A small network was shown many inputs. Here are its activations along a few directions, one row for each input.
Each table varies a few parts of the input and shows all the possible inputs, shuffled.
Descriptions start from the smaller parts, as in this example, which fits no table here: one of 4 places along a line, together with either a single point or one of 11 places along a line or (one of 3 separate values, together with one of 8 places around a ring).
Shared parts are said once, and a part with two or three values counts as separate values.
In the rows, 128 means zero.

Other details of the inputs shift rows strongly along two fixed directions, in all tables alike. That doesn't count.
These rows show it; all are for the same input, with only those details redrawn:
[146  93 169 142 115  97 161 174 157  98 183  96 170 133]
[146  93 169 142 114  98 161 173 158  98 183  96 171 133]
[103 186 127 189 198 176 143  83 137 188 148 222  80 142]
[122 147 183 216 180 117 171 125 177 166 216 210 138 156]
[125 132 111 113 133 159 132 131 117 122 113 107 110 119]
[146  93 169 142 115  97 161 173 157  98 183  96 170 133]
[146  93 169 142 115  97 161 174 157  99 183  96 170 133]
[125 133 111 113 133 160 131 130 117 122 113 108 111 119]

Rows:
x1: [117 130 107 104  89 133 102 119  95 128 117 132 132 131]
x2: [ 86 166 138 189 170 148 117  56 134 189 120 247  86 147]
x3: [154  96 178 144 119  81 157 180 161 123 165  92 173 118]
x4: [157 115 161 130 105  83 164 161 164  91 190 101 170 131]
x5: [144 118 109 111 146 140 125 146 121 130  96 115 117 106]
x6: [136  91 174 150  98  66 125 153 133  89 169 109 182 150]
x7: [ 91 128 110  93 102 129 117 102 107 119 103 126 126 142]
x8: [152 124 102 110 142 136 118 142 137 129  92 117 111 118]
x9: [112 142 120 105 112 126  96 114  91 110 108 123 129 135]
x10: [ 98 188 129 191 199 168 133  82 143 201 136 215  78 123]
x11: [140 144 101 117 126 146 135 115 127 115 111 108 107 118]
x12: [116 142 108 116 128 152 130 135 120 129 107  99 114 112]
x13: [122 145 115  98 129 157 131 134 115 120 122 112 116 118]
x14: [138 126 109 110 131 147 118 126 134 121 106 105 100 117]
x15: [166  94 164 145 112  80 156 155 170  95 178  97 163 119]
x16: [158 134 110 111 132 137 131 119 125 129  97 107 106 107]
x17: [158 131  96 113 140 131 126 128 130 125  91 117 112 105]
x18: [125 110 110 122  97 133  94 112 104 133 106 130 127 121]
x19: [102 151 104  99 133 151 133 128 120 131 122  96 123 120]
x20: [153  85 186 148 106  59 122 155 133 105 156 113 184 142]
x21: [107 201 122 170 189 167 137  83 147 184 153 224  76 152]
x22: [137 110 115 117 100 127  99 119  98 144  96 130 129 123]
x23: [120 145 100  92 130 150 129 122 131 119 125 101 114 137]
x24: [120 121 123 119 118 127  86 107  98 113  94 117 125 124]
x25: [101 133 118  98  96 128 114 112 104 118  98 136 120 135]
x26: [134 132 106 115 143 137 122 149 126 140  88 110 121 100]
x27: [133 119 116 118 129 115  87 124 100 120  80 128 135 125]
x28: [ 99 153 185 207 169  83 139  97 152 159 219 220 158 181]
x29: [138 105 104 119 107 121  95 129 105 139  92 139 138 121]
x30: [102 134 188 218 147  86 155 104 167 163 194 235 144 173]
x31: [125 132 110 112 132 159 131 131 117 121 112 106 111 118]
x32: [122 114 126 108 106 125 110 112 108 132  74 132 120 126]
x33: [107 125  99 102  97 134 105 109  97 131 125 125 137 140]
x34: [112 156 113 102 125 150 131 138 118 129 117 105 119 112]
x35: [123 110 115 111 113 117 106 123 114 128  71 142 128 124]
x36: [130 123 117 114 138 154 124 128 120 125 110 108 106 107]
x37: [142 123 123 111 141 149 129 134 117 137 102 110 110 110]
x38: [133 103 165 124 118  98 164 167 157 100 197  93 181 140]
x39: [150 129 114 107 135 143 122 132 130 134  95 108 102 120]
x40: [120 117 103 120  91 135 102 116  99 129 109 127 129 132]
x41: [127 151  97  98 130 144 138 109 127 116 127 104 117 125]
x42: [134 135 103 108 126 151 125 130 129 117 108 103 103 129]
What is each input in this table made of? -> one of 6 places along a line, together with either one of 3 separate values or one of 4 places along a line
The inputs of x31 and x37 match in every part but the place on the line of 6. If x12 is changed in the same way as x31 into x37, which row does it become? -> x3
The inputs of x23 and x21 match in every part but the place on the line of 6. If x33 is changed in the same way as x23 into x21, which row does it become? -> x1
List by row number the other rows that have the place on the line of 6 in common with x15. -> x2, x10, x14, x18, x24, x36
List by row number the other rows that have the place on the line of 6 in common with x8. -> x5, x17, x26, x27, x29, x35

Rows:
x43: [118 111 163 138 122  98 125 152 125 118 163 120 175 138]
x44: [126 133 109 113 152 171 125 152 116 137 109 103 106 113]
x45: [126 141 108 103 131 123 106 103 113 115  95 122 116 136]
x46: [ 91 174 144 209 186 136 124  77 128 197 173 244 112 155]
x47: [102 204 138 181 192 145 165  75 162 173 185 239  91 166]
x48: [165 113 141 136 141 105 158 157 167 113 158 114 148 131]
x49: [107 114 115 113 113 151 112 129 106 143  90 130 120 120]
x50: [167 112 148 140 139 111 152 155 165 112 161 111 147 127]
x51: [120 134 122 116 125 135 107 108 105 119  93 117 110 128]
x52: [ 78 199 153 189 193 164 162  91 145 185 187 231 101 158]
x53: [100 144  97 102 117 168 136 117 119 125 132 104 108 125]
x54: [162 109 151 144 136 116 154 160 153 114 161 103 150 124]
x55: [126 102 167 148 117  94 138 152 137 112 145 127 155 134]
x56: [166 111 140 135 141 105 153 164 166 112 165 112 141 132]
x57: [137 131 151 119 113 108 160 140 155  93 179 112 148 142]
x58: [126 136  92 107 119 124 103 105 107 124 104 127 121 133]
x59: [143 115 146 130 118  79 127 135 140 104 158 125 166 145]
x60: [141 103 164 149 111  91 137 145 138 107 143 122 153 135]
x61: [126 139 111 114 125 137 100 107  94 121 106 120 122 125]
x62: [148 135 104 117 147 164 125 137 119 128 111 104  97 112]
x63: [134 120 137 126 104 113 158 136 165 103 186 104 148 142]
x64: [134 132 106 114 151 167 125 145 116 131 112 105 101 110]
x65: [138 105 149 145 105  88 123 137 126 113 164 117 167 138]
x66: [121 104 170 140 120  91 131 146 135 108 150 117 157 138]
x67: [133 133 107 113 150 165 131 139 118 131 105 106 109 109]
x68: [149  97 156 137  91  92 133 142 133 129 155 132 159 137]
x69: [123 137 111 105 128 124 110 106 119 115  88 123 109 135]
x70: [135 133  96 115 109 138 100 115 109 128 101 133 121 122]
x71: [127  96 161 132  96 100 133 158 130 139 153 130 167 137]
x72: [104 129 123 116 126 146 114 131 103 129  85 122 118 123]
x73: [132 132 114 114 122 133 111 111 117 116  85 128 107 125]
x74: [149  90 151 138  99  91 133 139 153 116 147 135 154 135]
x75: [132 135  89 110 110 131 105 117 111 128  99 136 122 127]
x76: [143 138 108 117 143 155 133 126 121 134 101 102 106 101]
x77: [117 150  84  94 116 154 140 107 135 118 127 109 105 135]
x78: [131 140 107 107 126 132  98 103 106 117 104 124 121 127]
x79: [101 113 118 117 120 150 115 129 107 138  85 127 120 117]
x80: [ 83 175 147 208 188 140 124  84 128 204 171 242 118 157]
x81: [125 135 110 112 151 170 131 146 117 137 103 104 114 111]
x82: [137 127  99  98 103 128 113 111 114 139  94 139 114 132]
x83: [114 113 112 114 111 146 112 122 106 137  92 133 115 118]
x84: [128 116 110 118 107 143 111 113 109 134  91 132 111 120]
x85: [163 112 149 138 135 104 155 152 166 117 156 106 148 116]
x86: [116 157 109  99 122 160 138 114 111 110 124 109 105 127]
x87: [126 142 114 115 141 152 130 138 122 137  99 104 104  95]
x88: [123 138 118 114 127 135 102 105  99 120  99 115 116 129]
x89: [168 110 147 140 140 112 147 162 164 112 167 110 139 128]
x90: [129 135 110 114 147 158 134 135 119 137 102 104 109  99]
x91: [129 132 100 122 108 142 102 119  97 132 103 129 123 120]
x92: [129 134  99 112 117 131  97 103 105 124 106 124 120 128]
x93: [118 144 117 114 142 157 130 144 122 143  97 102 110  97]
x94: [155 118 158 147 128 102 153 159 158 120 156 103 146 110]
x95: [107 118 147 130 108 125 161 154 152 117 188 101 158 140]
x96: [126 109 159 137 119  93 124 145 124 111 163 120 170 135]
x97: [131 119  99 106 110 132 115 112 122 130  88 138 111 127]
x98: [143  89 154 143 106  91 135 139 154 112 142 131 153 132]
x99: [ 81 177 166 206 197 140 131  86 139 194 156 238 106 159]
x100: [109 135 121 111 131 138 103 113  97 123 100 116 120 127]
x101: [130 101 148 145 102  99 126 157 127 121 160 129 170 130]
x102: [155  99 152 130  92  88 131 138 145 125 153 136 157 139]
x103: [121 121 112 106 104 142 109 120  98 146  99 134 118 122]
x104: [136 108 159 139 137 115 158 172 151 128 156  98 160 114]
x105: [126 118 102 111 118 131 117 111 123 125  83 134 111 124]
x106: [117 128 158 125 118 116 163 151 142 101 183 112 152 138]
x107: [123 114 113 122 115 142 114 113 110 129  87 128 111 117]
x108: [109 111 115 119 119 145 114 122 107 132  87 129 114 115]
x109: [129 133 107 110 124 126 117 114 119 116  82 130 108 130]
x110: [158 122 148 136 132  91 157 156 172 118 152 110 144 117]
x111: [128 140 114 107 129 130 100 101 111 115  97 120 115 131]
x112: [126 136 117 109 127 131 105 104 117 115  91 121 108 130]
x113: [122 104 152 146 104 103 127 163 127 129 159 129 176 133]
x114: [128 191 146 206 205 142 151  87 173 196 162 230  86 130]
x115: [146 141  97 106 146 144 137 124 135 130  97 109 105 108]
x116: [128 119 142 134 104 118 160 139 155 109 189 102 150 141]
x117: [101 137 123 110 132 143 103 120  96 129  98 114 125 129]
What is each input in this table made of? -> one of 5 places along a line, together with either one of 2 separate values or one of 4 places along a line or one of 9 places around a ring
The inputs of x108 and x105 match in every part but the place on the line of 5. If x103 is changed in the same way as x108 into x105, which row does it become? -> x82
Change only the place on the line of 5 in x56. List by row number the other rows that result. -> x44, x62, x64, x89
Start at x112 and move only the place on the ring of 9, one step at a time. The first step leads to x111. Which rows follow, in order? -> x78, x92, x70, x102, x74, x98, x73
Change only the choice among 2 separate values in x52. List by row number the other rows that result. -> x95
Change only the place on the line of 4 in x81. List by row number the other rows that result. -> x44, x93, x104

Rows:
x118: [149 105 120 118 120 105  88 122 104 119  72 120 128 118]
x119: [ 95 202 102 175 180 178 112  51 113 206 139 251  73 150]
x120: [147 134  97 105 117 140 126 141 120 126 124  97 126 109]
x121: [160  86 172 185 115  67 126 147 154 147 170 176 175 141]
x122: [127 125 119 116 133 159 127 140 114 119 116  88 115 108]
x123: [139 121 182 160 127  71 140 135 153 110 196 147 173 156]
x124: [ 83 200 114 178 194 165 120  43 128 185 114 250  63 154]
x125: [157 118 180 176 150  92 159 147 176 113 200 130 154 140]
x126: [117 104 195 173 122  83 166 149 169 133 187 150 170 141]
x127: [139 120 103  97 113 146 135 141 137 128 104 107 111 115]
x128: [148 114 183 163 145  79 168 155 190 120 182 142 154 144]
x129: [126 126 123 103 114 120 130 116 129 109  97 106 118 123]
x130: [126 136 116 111 132 144 124 149 112 125 118  91 131 106]
x131: [133  95 128 121 111 119  89 140  96 131  77 115 140 112]
x132: [101 124 123 107 104 139 111 126  96 116 106 108 130 133]
x133: [147 123 101 104 124 152 142 142 130 125 110 105 111 111]
x134: [114 126 112 101 125 143 114 140 102 120 117  92 138 122]
x135: [121 123 103 101  91 136 114 118 104 118 112 116 125 136]
x136: [109 127 121 100 111 138 107 129  92 117 113 103 133 125]
x137: [118 133 116 102 110 125 109 111 107 102 101 109 121 139]
x138: [144 119 176 166 144  71 149 147 166 115 206 138 179 155]
x139: [118 122 121 103 129 149 135 149 125 128  98 101 113 112]
x140: [146 143 110 104 134 130 121 137 123 108 113  86 126 111]
x141: [127 118 108 101  94 135 131 120 127 126 104 114 120 119]
x142: [126 124 119 107 136 157 138 151 122 122 101  94 118 107]
x143: [ 99 116 123 107 105 136 119 130 108 113 103 112 129 126]
x144: [112 207 113 180 224 183 141  65 141 193 115 232  52 136]
x145: [148 124 100 111 119 157 127 131 124 121 122  95 110 112]
x146: [134 126  92  98 112 141 115 130 110 123 123 103 132 126]
x147: [129 101 169 167 104  80 156 140 168 123 196 164 170 155]
The inputs of x131 and x121 match in every part but one. If x126 is changed in the same way as x131 into x121, which row does it become? -> x141
What is each input in this table made of? -> one of 3 separate values, together with either a single point or one of 9 places around a ring
List by row number the other rows that have the choice among 3 separate values in common with x118. -> x123, x124, x125, x128, x129, x137, x138, x140, x144
Change only the choice among 3 separate values in x138. List by row number the other rows that result. -> x134, x146
